Each row below is a small network's average activation on inputs in which a field has the value named, seen along a few directions.
Values that are neighbours, or in one group, have similar rows; names and order tell nothing.
In the rows, zero is written as 500.
Strong random noise was added to every row along 13 fixed directions; ignore it. To show where, here is one row again and again, with new noise each time:
[470 471 579 465 547 498 646 527 480 653 429 308 489 496 547 414 566 633
 551 546 621 557 308 546 362 623 556 549]
[521 624 582 627 473 484 479 581 668 521 423 499 354 454 385 602 435 499
 519 507 335 716 433 316 523 432 666 411]
[526 510 485 475 445 604 344 478 563 363 456 563 396 388 392 457 398 554
 545 460 501 552 376 456 427 431 570 403]
[505 587 538 651 617 517 582 683 626 484 482 680 384 601 450 683 561 540
 425 512 353 531 726 294 762 396 590 542]
[413 597 477 512 370 501 408 577 541 434 493 535 458 343 543 502 418 488
 558 438 401 597 523 505 465 507 406 412]
[347 485 547 622 597 484 529 639 546 537 547 500 604 342 582 598 485 427
 691 501 458 403 431 424 570 632 415 467]
[600 576 588 442 388 761 448 459 430 458 406 462 399 420 434 384 660 514
 527 461 500 565 553 389 351 484 545 441]
[478 491 532 585 592 502 514 622 599 557 496 550 430 497 503 619 475 572
 531 548 493 567 363 402 606 504 618 484]
[557 530 637 505 545 448 521 427 364 680 393 416 576 524 407 444 520 550
 472 415 603 657 105 392 333 295 675 417]
[519 524 584 551 486 463 637 414 626 552 408 333 388 614 345 413 517 564
 487 587 442 571 572 533 368 571 607 605]
[572 469 491 422 423 500 517 462 496 450 514 402 603 445 530 443 519 419
 492 489 566 413 479 542 483 534 471 464]
[596 477 506 414 424 457 516 589 547 343 473 500 548 424 472 513 542 365
 557 462 532 417 505 356 631 445 559 431]
[694 491 501 391 557 604 574 431 470 522 471 324 578 488 537 426 550 583
 329 481 660 446 399 562 433 498 555 449]
[418 408 557 504 408 417 583 567 470 576 499 516 497 584 501 441 592 464
 623 555 576 514 402 473 515 533 536 615]
[491 437 431 595 402 378 480 515 564 522 620 474 544 557 483 484 448 438
 453 561 523 519 507 650 494 565 445 561]


Values of NEZ:
zil: [550 533 453 582 515 622 469 487 570 530 553 339 371 417 506 496 480 475
 503 565 442 579 596 572 390 706 464 496]
pifeb: [527 577 507 507 515 464 391 502 496 471 492 543 603 380 506 630 450 406
 505 428 425 500 495 412 557 410 491 348]
gurud: [574 445 474 537 416 611 524 619 385 622 648 467 483 527 618 445 608 433
 454 553 602 566 438 508 507 629 446 555]
regok: [509 482 459 465 720 397 541 562 547 380 491 408 580 369 494 571 454 492
 521 463 496 320 613 488 552 588 457 456]
mesid: [422 532 562 463 505 499 469 486 343 509 460 660 577 478 527 502 581 425
 618 431 484 517 458 348 527 371 484 464]
foz: [568 411 437 587 494 466 573 527 489 476 641 556 608 563 495 508 573 304
 456 530 538 438 561 460 619 481 459 556]
dekef: [517 488 521 478 499 468 464 553 365 638 555 442 554 472 587 558 617 447
 538 523 526 543 418 504 490 609 512 463]
rad: [535 460 434 473 516 532 485 406 490 463 517 459 525 575 515 440 496 468
 455 507 523 366 662 596 471 550 413 553]
nub: [503 510 442 416 465 567 504 594 454 471 497 545 380 519 603 529 612 578
 506 533 526 543 634 512 551 539 473 549]
zub: [637 460 434 573 446 450 413 572 673 323 552 474 478 439 384 556 367 327
 494 488 445 468 495 374 623 475 551 412]
A value of NEZ combines one of 2 hidden first parts with one of 5 second parts; all combinations occur once.
Changing only the second part turns regok into rad. dekef has the same second part as regok; what does that change turn dekef into?
> zub
Changing only the second part turns pifeb into mesid. nub has the same second part as pifeb; what does that change turn nub into?
> foz

Values of TES:
kodi: [755 528 410 454 586 593 291 544 473 502 572 417 598 342 565 658 541 620
 259 489 635 577 372 584 488 478 575 252]
duna: [446 307 480 427 543 361 800 830 731 166 430 681 373 581 337 269 369 503
 575 429 632 180 514 262 822 428 573 791]
lod: [419 650 571 543 344 544 620  12 704 595 487 425 659 535 567 439 188 323
 385 533 182 467 493 635 436 469 395 499]
rudak: [324 598 580 224  67 231 642 341 573 831 354 355 455 673 868 575 378 486
 537 640 357 805 305 667 568 532 555 532]
sud: [747 534 541 356 415 508 657 416 599 428 382 482 373 769 395 466 502 482
 260 518 437 488 651 368 680 315 714 570]
ses: [605 570 574 429 508 482 489 357 423 516 422 342 654 376 572 542 500 287
 589 398 458 495 318 333 469 403 552 286]
foze: [803 443 539 640 329 596 668 375 778 584 630 469 576 564 437 461 352 206
 234 582 523 540  38 317 698 373 774 512]
puget: [248 357 539 480 555 762 412 612 248 455 500 664 503 383 516 348 759 676
 836 489 714 333 540 530 317 648 295 606]
telev: [615 504 568 513 451 656 632 621 839 553 385 491 205 624 413 526 464 614
 420 619 500 590 357 318 672 517 837 593]
bulu: [458 436 575 542 855 267 584 656 285 366 405 461 688 346 316 460 569 390
 737 256 641 314 315 200 436 299 529 417]
A value of TES combines one of 2 hidden first parts with one of 5 second parts; all combinations occur once.
Changing only the second part turns telev into bulu. rudak has the same second part as telev; what does that change turn rudak into?
> ses
Changing only the second part turns lod into puget. foze has the same second part as lod; what does that change turn foze into?
> kodi

Values of VETEK:
suro: [432 590 499 345 722 600 566 793 360 366 372 593 467 248 691 575 621 706
 585 323 601 432 573 322 612 418 409 402]
digo: [521 545 514 477 465 664 552 398 520 440 510 551 567 480 503 500 553 413
 503 498 439 353 687 483 572 517 437 514]
muli: [422 550 467 796 485 756 355 553 409 498 632 700 477 409 396 288 400 493
 445 329 500 583 370 456 298 377 320 511]
bipaf: [433 438 560 474 215 667 314 447 531 614 559 656 415 515 632 550 483 422
 617 628 465 585 278 469 579 546 562 505]
bez: [571 480 318 684 513 477 439 913 655 354 652 459 491 275 445 444 386 578
 385 401 680 529 441 569 500 585 382 458]
pir: [435 435 491 502 487 140 525 499 558 392 432 557 533 665 272 409 384 409
 590 438 504 469 453 451 517 352 592 563]
vated: [437 552 542 491 661 388 515 436 460 656 466 479 576 517 599 692 451 554
 501 536 444 593 395 507 520 454 544 402]
moziz: [573 417 445 744 680 611 329 437 488 676 678 570 524 657 438 627 424 562
 309 584 512 529 357 590 487 503 551 479]
teku: [442 396 485 705 683 532 395 554 413 406 560 599 453 432 299 400 509 505
 586 410 554 417 403 413 365 452 482 553]
fumup: [491 542 638 448 441 515 554 535 495 506 392 406 477 369 473 573 672 406
 745 549 412 551 561 316 511 584 587 445]
A value of VETEK combines one of 2 hidden first parts with one of 5 second parts; all combinations occur once.
Changing only the second part turns digo into vated. fumup has the same second part as digo; what does that change turn fumup into?
> suro
Changing only the second part turns teku into moziz. muli has the same second part as teku; what does that change turn muli into?
> pir
